Each row below holds a small network's activations on one input, seen along a few directions.
Each table varies a few parts of the input and shows all the possible inputs, shuffled.
A made-up example of a description, with smaller parts first: one of 3 separate values, together with either a single point or one of 11 places around a ring or (one of 4 places along a line, together with one of 8 places around a ring).
Shared parts are said once, and a part with two or three values counts as separate values.
In the rows, zero is written as 100.

Other details of the inputs shift rows strongly along two fixed directions, in all tables alike. That doesn't count.

A family of inputs:
r1: 115 103  77  60 120 112 128  73 117 108  59 118 121  79 115
r2:  83 130  93  91  95  96  86 107 107 125 102 117 116 116 117
r3: 111  70 129 130  89 108 117 116  85  66 124  72  63 123  53
r4: 116  60 111 125  97 112 120  97  81  73 129  75  69 118  55
r5: 109  82 103  98  82 118 137  88  89  77  95  70  80 110  62
r6: 130  66  97  85 118 135 162  69 104  73  71  79  95  92  65
r7: 109 104  72  52 127 118 144  50 119  95  49 116 124  65 118
r8: 116  95 132 139  78  97  78 125  69  87 147  72  69 116  76
r9:  78 125  97 105  80  75  72 125 100 120 113 105 107 114 116
r10: 111  90  60  57 129 123 146  64 128 105  48 117 118  78 119
r11: 108  96 143 133  81  89  83 131  77  82 136  83  74 123  64
r12:  90 114  96  85 108  94  87  88 108 106  76 115 118  80 128
r13:  99  75 121 133 104  99  82 101  93  77 134  84  86 102  75
r14:  94 111  94  96 103  80  76 116 109 118  90 114 117  92 127
r15: 101  81 121 120 105 107 106  99 102  68 106  84  86  97  77
r16:  79 124  86  92  93  92  86 110 114 122 103 119 110 115 121
r17:  81 116 113 115  98  72  59 119 102 104 106 108 111  91 123
r18: 123  87 123 126  90 105  85 114  84  88 128  73  84  98  81
r19: 122  81  86  75  95 132 172  64  98  72  79  76  89 100  58
r20:  96 131  82  92  85  97  80 101  98 128 112 107 109 102 128
r21:  81 115 103 111  95  78  71 129  95 121 112 119 101 110 118
r22:  89 108  94 100 107  87  77 117 110 121  93 120 114  92 122
r23:  90  99  81  84 118 103 114  80 113 100  72 114 115  74 119
r24: 124  69  90  79 102 127 166  68  89  72  69  77  80  96  69
r25:  86 118 103 108  91  71  70 127  94 118 109 111 102 110 122
r26:  95 123 113 114  97  87  54 108  96 112 121 104 109  86 130
r27: 100  96  75  87 120 100  88  89 115 122  94 123 118  92 124
r28:  96 113 102  94 101  88  71 111 106 121  87 116 114  94 125
r29:  90 104  57  64 104 113 143  74 113 115  68 111 114  92 113
r30:  84 122 122 114 108  86  58 114 105 108 110 115 115  99 118
r31:  89 124 113 108 100  86  69 123  96 121 113 119 105 119 116
r32: 106  67 114 132  81 111 112 104  84  74 144  65  70 127  46
Description of these inputs: one of 4 places along a line, together with either one of 2 separate values or one of 6 places around a ring.
Q: Changing only the place on the line of 4 turns r13 into r32. The same change can be made to r7. Which row results?
A: r19
Q: Which other rows does r13 become when the choice among 2 separate values takes its other values? List them by row number.
A: r26
Q: List by row number the other rows that have the place on the line of 4 in common with r1.
A: r6, r10, r14, r18, r22, r27, r28

A family of inputs:
r33: 100 123  77  61 108 101 119  86 103 122  71 127 112 106 125
r34: 124  60 100 104 105 116 126  65  89  67 105  67  86  78  76
r35: 118  99  78  66 111 118 147  78  99  97  53  99 102  82 111
r36:  84 148  59  70 106  92  71  82 106 147 103 142 126  97 158
r37:  64 134  88  79 130  78  76 102 137 125  66 147 141  78 154
r38: 102 105  83  71 118  90 107  85 109 115  57 127 120  75 127
r39: 127  68 126 119  95 107  99 100  90  69 114  68  85  92  60
r40:  81 105 121 137 113  81  25 118 101 110 137 116 107  95 129
r41:  67 153 100  88  88  76  63 124 111 133  84 128 128  94 151
r42:  94  87 153 151 107  78  54 146  92  81 129 103  87 109  84
r43: 110 109 142 141  75  91  53 142  84  98 142  78  83 112  86
r44: 127  78  95 105  95 126 137  72  85  74 107  65  80  83  82
r45:  86  94  59  66  93 115 160  76 117 100  63 103 104 113  93
r46: 106  85 111 111 123 110  84  99 112  95  98 108 107  85  98
r47:  98  94 128 110  74 108 126 106  88  67 110  73  77 125  52
r48:  88  94 126 139  74  76  73 154  82 106 145  90  73 148  75
r49: 128  84 100  92  96 130 142  78  91  85 103  77  85 110  62
r50:  99  95  82  67 114 105 142  67 113  86  47  98 119  73  99
r51: 118  68  80  95  94 127 148  88  97  91 108  75  83 119  59
r52:  78 118  90 128  80  76  49 131  93 132 159 112  97 128 119
Q: Describe the family of inputs behind these rows.
A: one of 4 places along a line, together with one of 5 places along a line
Q: Changing only the place on the line of 5 turns r52 into r34. The same change can be made to r45. Which row results?
A: r50
Q: Which other rows does r36 become when the place on the line of 4 takes its other values? List them by row number.
A: r33, r47, r49
